Each row below holds a small network's activations on one input, seen along a few directions.
Each table varies a few parts of the input and shows all the possible inputs, shuffled.
Descriptions start from the smaller parts, as in this example, which fits no table here: one of 3 separate values, together with either a single point or one of 11 places along a line or (one of 6 places along a line, together with one of 8 places around a ring).
Shared parts are said once, and a part with two or three values counts as separate values.
(in the rows, 128 means zero)

Other details of the inputs vary at random and push rows far along two fixed directions, the same in every table; ignore that.

Table:
r1: [107  91 156  79  68 172  93  74  56 120 133 174]
r2: [132  75 156 108  84 135 206  91 133 122 142 164]
r3: [120  97 147 127  69 138 207  79 145 126 155 149]
r4: [156  62 161 206 133  85 170 141 239 148 128  97]
r5: [114  94 183 160  82 114 183  79  95 138 150 160]
r6: [107  82 125  60  49 167 106  92  76 136 151 174]
r7: [132 189  62 157 189 110  77 188 143 121 116  89]
r8: [136 159  86  96 203 113  72 179 156 117  83  83]
r9: [122 180  52 125 185 113  84 184 166 124  96  94]
r10: [100 119 147 117  39 203 117 109  40 126 156 171]
r11: [135  78 179  90  98 123 173  79 144 154 161 160]
r12: [133 106 147 123  62 138 201  93 151 140 161 153]
r13: [144 155  84 127 213 113  75 180 122 105  66  96]
r14: [152 145 169 195 164  82 186 154 160 135 115 110]
r15: [125  27 162 179  66 130 160  84 184 142 153 146]
r16: [164 137 143 179 155  64 178 129 176 143 143  88]
r17: [ 83 155  58  73 121 179  31 118  93 107 115 120]
r18: [156 171  84 135 202 124  81 204 135 116  71 124]
r19: [ 74 161  55  79 103 177  42 153  92 113 123 129]
r20: [157 133 173 182 164  70 178 142 153 144 117  88]
r21: [ 92 167  52  82 101 203  61 161  95 106 123 129]
r22: [172 118 135 135 161  93 203 153 192 133 112 122]
r23: [ 96 145  67  68 117 186  51 168  86 105 109 154]
r24: [ 85 156  57  74 103 176  36 146  88 116 121 115]
r25: [138 131 131 164 156  79 203 123 203 125 120 114]
r26: [149 185  96 150 207 120  59 178 124 134  89  85]
r27: [150 108 142 144 169  75 202 134 191 120 107 130]
r28: [137 126 148 142 174  84 184 102 203 139 133  97]
r29: [106 167  96 104 140 194  22 144  57 137 129 139]
r30: [ 92 109 136 104  48 173  95  57  62 120 177 153]
r31: [152  77 187 121  79 110 174  90 111 148 140 160]
r32: [125 101 135  86  46 202 114 112  51 124 141 193]
r33: [140 120 133 149 157  67 189 112 194 132 121  92]
r34: [ 88 139  67  63 118 173  43 164  81 111 110 144]
r35: [124 186  80 146 218 129  70 159 147 113 120  78]
r36: [ 88 179  65 116 105 187  39 160  73 102 140 135]
r37: [151 114 167 120 179  81 178 130 194 143 124 104]
r38: [171 145 156 192 166  98 191 156 160 138 117 109]
r39: [ 99 138  57  64 122 174  41 162  84 119 111 155]
r40: [163 144 160 196 166  83 183 150 161 142 117 120]
r41: [ 84 111 137  69  53 185 101  75  94 137 173 153]
r42: [ 99 164  75 123 125 204  55 155  47 100 109 143]
r43: [ 99  94 152  86  47 172 104 105  51 125 141 183]
r44: [121  97 202 146 103 130 172  62 104 147 163 152]
r45: [126  62 170 103  84 105 191  71 132 133 146 153]
r46: [110  93 141  87  50 174  99 104  51 132 142 193]
r47: [122 102 173 143  62 112 171  83 116 139 178 127]
r48: [125 100 169 109  85 127 173  68 155 157 174 145]
r49: [132 191  57 162 195 137  98 183 141  94 108  85]
r50: [155  84 197 115  87 113 163  80 117 148 140 157]
r51: [150 164  78 134 207 140  97 194 126  94  65 111]
r52: [104  94 123  66  45 197 126 113  75 117 149 176]
r53: [136 182  83 161 202 115  73 197 122 129  90 100]
r54: [169 151 136 187 154  92 197 147 183 131 143 100]
r55: [153 132 172 179 178  76 169 114 153 136 114  97]
r56: [103 119 140  99  56 184  93  73  71 142 194 163]
r57: [111 149 102  73 126 177  22 149  63 115  99 134]
r58: [129 103 205 142  77 120 163  78 100 150 154 136]
r59: [144 142 141 195 158  76 195 126 180 120 138 110]
r60: [154 124 163 187 173  70 182 124 148 135 113  97]
r61: [ 99 108 123  73  42 175  94  71  90 139 163 157]
r62: [130 188  52 132 186 124  91 189 173 119  95 102]
r63: [158 153 144 187 153  91 198 153 181 122 141  89]
r64: [161 113 180 145 192  84 176 115 168 134 111 118]
r65: [ 97  82 133  60  46 168 107  95  73 128 151 163]
r66: [131 124 132 156 155  66 196 118 197 130 122 106]
r67: [ 91 173  85  97 127 189  26 139  77 119 152 117]
r68: [141 141 137 159 149  81 194 143 204 130 124 105]
r69: [108 151 106  70 140 190  26 151  66 119 110 140]
r70: [164 143 150 171 161  72 163 120 180 142 143  86]
r71: [125 186  90 161 200 115  76 202 119 119  88  88]
r72: [149  86 202 112  99 124 168  79 120 154 151 166]
r73: [164 114 163 169 172  77 196 137 167 119  96 134]
r74: [141 107  75 178 162 134  60 183 197 139 100 103]
r75: [122  98 185 169  80 125 192  82 100 133 149 169]
r76: [ 89  83 137  54  77 185 102  71  79 125 156 176]
r77: [108  88 135  55  55 170  95  80  81 137 152 172]
r78: [118  98 174 109  65 115 170  68 147 144 161 129]
r79: [127  68 179  97  91 108 180  61 138 133 147 151]
r80: [106 145  57  68 120 186  48 165  89 114 110 166]
r81: [125 107 184 137  67 116 163  70 122 140 178 126]
r82: [117 182  62 160 195 110  84 174 138 103 109  87]
r83: [160 151 140 192 156  76 188 142 186 134 143 110]
r84: [148 163  95 124 203 111  73 198 128 115  71  87]
r85: [138  88 195 132  74 123 186 104 114 132 138 173]
r86: [131 192 106 145 220 134  61 185 125 129  99  81]
r87: [121  92 168 149  71 108 182  63 115 133 175 136]
r88: [121 150  63 111 206 111  90 182 149 104  77 106]
r89: [128  92 154 117  65 111 179  78 145 151 162 140]
r90: [141 143 150 184 152  64 184 141 177 132 143  92]
r91: [157 109 164 161 174  65 189 133 164 124  98 125]
r92: [147 179  85 156 201 113  71 189 119 133  89  86]
r93: [154 173  88 131 198 139  94 212 132 104  71 102]
Description of these inputs: one of 3 separate values, together with either a single point or (one of 5 places around a ring, together with one of 6 places along a line).
The inputs of r76 and r37 match in every part but the choice among 3 separate values. If r27 is changed in the same way as r76 into r37, which row does it become? -> r23
The inputs of r67 and r35 match in every part but the choice among 3 separate values. If r90 is changed in the same way as r67 into r35, which row does it become? -> r82
The inputs of r83 and r59 match in every part but the choice among 3 separate values. If r31 is changed in the same way as r83 into r59, which row does it become? -> r13
Which other rows does r19 become when the place on the line of 6 takes its other values? List them by row number. -> r21, r24, r41, r68, r78
Which other rows does r73 become when the choice among 3 separate values takes its other values? List them by row number. -> r18, r85

Table:
r94: [126 120  95  88 135 140  87 139 128 123 108 128]
r95: [129 137 139 139 146 113 140 119 126 124 131 115]
r96: [121 141 123 138 138 120 131 119 134 127 135 112]
r97: [132 131 132 136 137 126 120 127 144 137 132 113]
r98: [138 127 144 133 145 123 122 129 131 134 126 117]
r99: [130 143 128 131 136 115 129 126 138 138 137 114]
r100: [136 118 128 152 131 119 142 142 138 127 119 132]
r101: [131 131 115 128 130 148 115 150 123 125 120 132]
r102: [140 137 128 135 131 120 151 142 135 130 127 130]
r103: [123 140 115 142 130 124 139 129 141 120 134 118]
r104: [132 139 137 137 141 119 148 128 122 119 119 126]
r105: [127 123 117 150 129 121 124 137 145 126 127 123]
r106: [139 119 143 148 141 114 137 136 128 128 112 131]
r107: [123 122 137 124  88 133 146 111 125 134 154 141]
r108: [105 116 121 120  93 155  89 108  98 130 142 140]
r109: [136 139 141 128 142 112 132 126 125 135 132 119]
r110: [120  99 132  92 110 142 142 100 135 129 136 158]
r111: [120 104 168 105  60 148 152  87  80 137 156 172]
r112: [105 149  83 110 144 165  34 152  79 115 110 126]
r113: [143 125 148 134 139 124 138 136 131 133 117 130]
r114: [125 115 123  97 137 110 145 129 158 123 114 119]
r115: [130 136 123 141 132 124 153 134 132 118 125 126]
r116: [132 130 122 139 130 131 126 139 149 130 131 119]
What do these inputs look like to the network? -> either one of 3 separate values or (one of 4 places along a line, together with one of 5 places around a ring)

Table:
r117: [ 97 158  87 125 124 151  88 135 106 110 129 115]
r118: [165 143 110 135 221  86 149 169 185 108  78  86]
r119: [113 121  94  81 138 157  71 140 125 128 107 123]
r120: [113 122 154 146 107 140 141  95 101 127 151 144]
r121: [102 140  72 103 131 150  90 135 125 112 123 133]
r122: [135 157 101  94 183 143  92 181 134 113  77 126]
r123: [123 125  92 109 131 163  88 162 108 121  98 137]
r124: [102 152  90 115 119 149  74 134 125 122 140 104]
r125: [123 106 124 130  80 139 149 115 136 130 151 154]
r126: [129 128 165 132 110 139 143 113  90 135 154 147]
r127: [161 166 135 170 193  65 178 163 186 131 113  74]
r128: [157  93 216 174 103  79 226  61 175 162 171 122]
r129: [126 115 128 101  95 131 154 106 125 136 147 149]
r130: [135 102 157 142  97 131 134 120  98 133 131 156]
r131: [110 160  83 144 115 158  80 158 106 114 129 116]
r132: [119 102 157 124 110 124 136 102  98 127 127 152]
r133: [113 100 126 103  89 130 135  96 155 136 160 139]
r134: [130 101 157 112 103 124 122  93 115 143 136 139]
r135: [128 122 155 164  95 146 140 114 101 135 155 148]
r136: [178 149 155 157 216  55 168 167 165 137  84  96]
The inputs of r131 and r127 match in every part but one. If r125 is changed in the same way as r131 into r127, which row does it become? -> r129
What do these inputs look like to the network? -> one of 4 separate values, together with one of 5 places around a ring
Which other rows does r128 become when the choice among 4 separate values takes its other values? List them by row number. -> r120, r126, r135
